Each row below holds a small network's activations on one input, seen along a few directions.
In each table, some parts of the input vary, and every possible input appears once, in random order.
Descriptions start from the smaller parts, as in this example, which fits no table here: ring(8) and (point or ring(11) or (values(2) and line(6))).
Shared parts are said once, and a part with two or three values counts as separate values.

Other details of the inputs shift rows strongly along two fixed directions, in all tables alike. That doesn't count.

Rows:
r1:  31  46  40 -13  40 -56   0 -18  15  -8  31   5 -15  -7
r2:  10  21  27   0  24 -15 -22  -8 -29  11  21  -9  14 -23
r3:  -3 -40 -53  16 -36  42  -1  15 -16 -20  -5  11  -4   7
r4: -24   8  15 -15  31 -18  -9   4 -14  -1 -14 -28  30 -24
r5: -10  46  43 -25  52 -26 -18 -27 -41  13  12 -12  32 -30
r6:  10  39  69 -35  49 -58   2 -11  61 -13   8  24 -15   5
r7:  16 -43 -38  28 -45  55   1  22   2  19 -18   9   1  24
r8: -13 -14 -10  -2 -13  52 -11  21 -26  26 -26 -19  47  -2
r9: -42  31  43 -26  24  -2 -19  -6 -23  26 -16 -26  44  -1
r10:  22  59  70 -27  63 -90  -6 -35  38 -18  40   5 -25 -25
r11:  13 -36 -42  12 -55  39  23  -3  30 -10   1  40 -29  38
r12: -19 -21 -16  25 -20  47  -8  25 -60  10 -24 -27  29  -5
r13:   9 -47 -28  39 -33 111 -29  38 -76  41 -44 -31  75  14
r14:  22 -29 -58  23 -53  38   5  -5 -12  -5  28  11 -31   6
r15: -11 -52 -50  32 -27  75 -21  18 -79  12 -35 -23  64  -4
r16: -28  25  51  -7  28  -2 -22   7 -26  32 -14 -23  38  -1
r17:   1  27  42 -23  59 -94   0 -16  60 -27   7  13 -23 -20
r18: -36  29  49 -13  19  16 -18  15 -44  36 -25 -33  56 -12
r19:  18 -56 -75  38 -70  55  22  28   8 -27  -4  28 -41  18
r20:  13 -42 -39  31 -47  46   8  18   7  21 -15   2 -11  30
r21:  -7  33  27 -19  29  -9 -20  -7 -35  10  21 -21  28 -35
r22: -20  29  59  -6  33   2 -20   2 -26  25 -20 -30  43   4
r23:   0 -41 -18  37 -24 103 -30  35 -83  49 -46 -46  78  13
r24:   0  36  28 -12  26   5 -20  11 -60  23   7 -21  50 -31
r25: -13 -25 -13   6 -15  61 -19  10 -49  32 -33 -16  65   6
r26:  12 -58 -78  28 -57  35  15   9  14 -21  -6  13 -31  17
r27:  -3  34  39 -14  30 -10 -22  -2 -42  15  15 -20  34 -39
r28:  11 -14 -31  -3 -41 -20  45  -7  92 -14  11  29 -74  32
r29:  28  -2 -41   3 -32 -10  22 -12  22 -14  37  23 -49  13
r30:  -2  24  19 -33  27 -74  22 -13  78 -47  23  34 -54  -9
r31:  -3  41  24 -23  31 -13 -13  -1 -36  13  21 -17  33 -27
r32:  35  -1 -38   7 -29 -26  33 -24  39 -22  41  36 -59  19
r33:  18  48  40 -21  42 -64  -2 -14  18   0  34  10 -15 -14
r34:  31 -42 -57  29 -41 -31  39  -4  79 -35  13  35 -93  30
r35:   9 -59 -60  65 -57  87  -5  28 -63   4 -24 -22   6  28
r36:  -5  43  71 -41  51 -60  -6  -7  51  -2   7  26  -5  -4
r37:  -4  36  41 -22  43 -37 -18 -30 -25   3  25  -7  27 -32
r38:  11 -19 -25   0 -34 -25  40 -23  81 -12   7  32 -60  36
r39:  -5  31  33 -43  17 -47  20  -9  77 -20  16  34 -38   5
r40:  17 -12 -50  15 -39  35   9  -9 -14   1  19  12 -35   9
r41:  31 -11  -9   9   5 -54  21 -11  75 -40   9  27 -63  13
r42: -13 -27 -18  18  -9  42 -14  27 -58  14 -31 -33  45 -15
r43:  33  11 -23   4 -25 -26  36 -16  52 -21  37  35 -88   5
r44: -10 -33 -20  31  -7  71 -38  36 -81  13 -26 -18  58  -8
r45: -18  -2   3 -13  22 -23  -8  -6  -7  -7 -12 -19  18 -14
r46:  -6 -58 -73  50 -63  65  10   6 -42  -6 -12  -4  -8  28
r47: -29  11  30 -17  45  -1 -30  -2 -54  -5 -15 -14  67 -28
r48: -41  35  44 -22  24   3 -13   4 -22  27 -16 -29  43  -6
r49:   8 -39 -44  25 -58  53  19  22   8  18 -19   0 -11  23
r50:   34  -28  -44    9  -69   -1   55    4  106  -33   19   67 -103   43
r51: -10  17  54 -10  65 -34 -26   1 -26   4 -20 -34  49 -24
r52:  -2  40  40 -10  46 -15 -25 -10 -42  20  10 -14  23 -27
r53: -14  45  57 -58  42 -70   8 -23  72 -18  15  32 -21  -2
r54: -20  15  38 -18  46 -17 -24  14 -33   6 -24 -26  57 -41
r55:  19 -48 -41  41 -34  63  -9  25 -35 -14 -15   5   5  14
r56:  -7  41  24 -22  34 -11 -10 -11 -27  11  17 -12  11 -28
r57: -28   2  24 -10  42 -14 -22  -9 -47   7 -22 -32  61 -24
r58:  17 -34 -55   7 -62  -4  46 -12  88 -15   9  33 -82  45
r59:  -3 -43 -46  48 -41  48   1  20 -36   1 -13 -10  -8  20
r60:  -7 -38 -59  30 -53  36  20  14  -1 -14   0  -1 -35  19
r61: -26  50  61 -37  40 -77  15 -38  56  -5  10  11 -18   8
r62: -15  27  53 -30  38 -12 -13  11  -4  23 -20 -15  51 -25
r63:  17 -19 -40  -2 -22 -48  41  -9  93 -46  19  36 -83  11
r64:  -1 -20 -43  13 -37 -21  31 -14  47 -34  13  19 -70  25
r65:  -8  30  38 -43  33 -63   9 -22  68  -5   3  15 -13  -3
r66:   9  40  42  -6  46  -7 -23 -12 -40  15   7 -19  24 -22
Each input here is: line(6) and (values(3) or (values(2) and line(4))).
- Changing only the line(6) part turns r1 into r29. The same change can be made to r6. Which row results? => r53
- Changing only the line(6) part turns r62 into r25. The same change can be made to r27. Which row results? => r37
- A walk changes only the line(4) part. It starts at r30 and steps to r63. List the rest of the walk in order. => r4, r60
- A walk changes only the line(6) part. It starts at r46 and steps to r64. List the rest of the walk in order. => r60, r12, r59, r35
- Which other rows does r9 become when the line(4) part takes its other values? List them by row number. => r53, r58, r65

Rows:
r67:   14    1  -19   -7  -29  -69   58  -25  119  -38   36   46 -113   32
r68:   9   2  13 -13 -13 -43  34 -14  66  -6  15  23 -63  20
r69:  25 -25 -55  42 -49  77 -40   9 -89  10  15  -6   6  -2
r70: -16  61 109 -40 123 -65 -49  -6 -14   9 -17 -26  78 -39
r71: -14   3  17  -9   1  49 -31  25 -60  27 -24 -16  74 -13
r72:  -5  -6   5  -1  16  -3  -8  21 -16 -15 -19  -6  19 -13
r73:  49  33 -19 -10   5 -44  16 -22  19 -17  54   9 -56 -18
r74:  -8 -37 -27  15  -6  12   3   8   3 -16  -5   4  -1  -7
r75: -10  64  99 -62  88 -55 -20  -8   7  23  -1  -1  58 -28
r76:   3 -69 -77  37 -51  63   5  13 -42  -1 -26  -2  17  10
r77:   0  38  62 -28  47 -49  -3 -12  31  15   5  -4   6   7
r78: -17 -36 -47  12 -42  96 -17  17 -81  35 -28 -15  70  -7
r79: -27 -23 -25  10 -17  70 -14   9 -82  42 -30 -34  61   3
r80: -28  10  25  -6  21 -12 -15  -4 -19   7 -10 -27  28 -10
r81: -29  64  78 -34  65 -41 -25  -5 -17   5 -21 -37  36 -36
r82: -15  -1  -9 -15  -9  30  -5   0 -10   1   0   1  12  -2
r83:  30   5   0   9  -8 -42  27 -17  84 -11  11  25 -71  32
r84:   4 -13  -2  13  -9 -15  15   2  32  -5   8   4 -34  18
r85:   0 -30 -53  17 -56  70   9  28  -9  -2  -6  15  -9  21
r86: -20   0  -1   6   4 -25   2 -23  14   0  -4  -5   3   0
r87:  22 -20  -9   3  -6 -27  17   3  49 -30   3  18 -41   7
r88: -19  -9  -9  13 -22  22   5  13  -5  10  -8  -5  -6   4
r89:  52 -12 -57  49 -53   1  37 -13  19 -41  52  41 -73  22
- What do these inputs look like to the network? => values(3) or (line(4) and line(5))
- What sort of input is r84? => line(4) and line(5)

Rows:
r90: -47  57  55 -44  43 -29 -11  -9 -14  39 -10 -34  43 -27
r91:  21  -5 -25  13 -12  25 -17  -7 -29   0  26   9 -28 -15
r92:  40  -3 -28   7 -16 -29  10 -35  36 -13  46  30 -60   2
r93:  36  -3 -40  12 -20   9   6 -11 -23   0  26   7   0  -1
r94:  22 -12 -38  22 -25  48   3  19 -71   1  16  -6  17  -7
r95:  -3  71  61 -27  64 -51 -16 -10 -18 -19  30  -6   6 -47
r96: -39 -44 -18  32   6  48 -30  15 -96   8 -52 -43  81 -28
r97: -46  36  48 -48  26 -21 -14   3 -11  25 -15 -18  50 -22
r98: -20 -11  -8 -21 -18 -12  20  -1  62 -22   8  39 -23  16
r99:   5 -10   5  -8  17   8  -8  16  21  -2 -25   6  23  -1
r100:   0 -33 -26  -5 -28  33   5  14  20 -14 -23  26   0  20
r101: -17  53  77 -27  51 -49  -8 -25  17   8   0  -9  12   7
r102:  35 -11   4   7  -4 -29  23   9  80 -15   1  15 -48   8
r103:  19 -32  -8  33 -20  20   3  27  13  11 -11   8 -17  25
r104:   2  13   1 -11 -20 -23  41 -29  66  -5  19  13 -61  30
r105: -22 -49 -58  36 -20  38 -14  20 -64 -12 -23 -46  24   2
r106:  17 -16  -2  28 -22  14   6   5  11   9 -11   7 -17  37
- What do these inputs look like to the network? => values(2) or ring(5) or ring(10)
- Which other rows belong to the same alternative as r105? List them by row number. => r96
- A walk changes only the ring(10) part. It starts at r97 and steps to r98. List the rest of the walk in order. => r100, r99, r102, r103, r106, r101, r104, r90

Rows:
r107:   4 -32 -36   9 -30  47  -1   8  -4  10 -14   7  24  20
r108:  -7  16  50 -13  50 -20 -17   6 -16  22 -26 -30  50 -11
r109:  34 -10 -37  21 -33  36  -7   8 -24  17  39  14 -26  -8
r110:  -8 -29 -24  30 -37  42   3  27  -5   2 -18  -5 -12  17
r111: -32  37  48 -28  28   4 -18  15 -26  22 -15  -9  58 -19
r112:  14 -43 -34  35 -25  30  -1  11   4   8 -19  -7   5  25
r113:   2  13  11 -17  -6  -5  16   5  34   1   0  17  -9  10
r114:  41  -2 -22  27 -37  45  -2  -4 -36   3  41   5 -12   5
r115:  12   0 -24   6   7 -36  13  -1  12 -52  24   9 -37 -24
r116: -23   4  45  -6  51 -17 -32  -1 -23  18 -30 -32  62 -15
r117:  10 -22 -17  27 -33  35  13  26   1   9 -15  -4  -9  21
r118:    7   36   -4  -22   -9 -101   39  -51   79  -27   44   15  -92   11
r119:  16  45  46   5  51   6 -36 -16 -71  16  17 -25  37 -20
r120: -35  15  45 -15  41 -10 -25   9 -17   8 -24 -27  32 -15
r121: -15 -15 -47  18 -36  28  19  -6 -20  12  13 -17 -18  21
r122:   5   1  21  -8  15 -81  24 -25  98 -34   5  28 -67  12
r123:  -3 -12  -5 -14  -6 -15   8 -15  48  -8   0  24 -11  11
r124: -44  21  40 -35  35  10 -27   6 -34  13 -23 -16  55 -17
r125: -12 -23 -31   8 -43  56   4  21  -9   5 -13   8   2  16
r126:  47  27   5 -18  15 -73  16 -25  72 -24  52  42 -84 -21
r127:   0 -13 -52  22 -38  31  21 -18 -23  16  10  -9 -18   0
r128:  -1  45  75 -33  61 -71   2  -5  32   2  -8 -13  11 -14
r129:  27 -16 -39  45 -28  38  -6  -5 -55  -3  15  13 -10  20
r130:  -1  20   8 -17  53 -25 -30   4 -43 -19   3 -20  42 -56
r131: -11  26  40 -35  39  -5 -15   1 -16  20 -17 -15  60 -11
r132:  18   5  -5 -15  16 -91  35 -26  56 -60  41  42 -66  -4
r133:  13 -21 -28   3 -38  45  15  14   2   8 -12   9   2  19
r134: -14 -33 -32   4 -37  50   0   7  -8   1 -16   9   5  13
r135: -25  32  57 -12  38 -14 -18  19 -20  18 -18 -23  40 -18
r136:  -7 -33 -31   5 -36  35   4   0   5   1 -13  14   4  13
r137:  -8 -39 -23  23 -26  27   5  10   6  -4 -22  -4 -17  17
- What do these inputs look like to the network? => values(3) or ring(8) or (values(2) and ring(10))
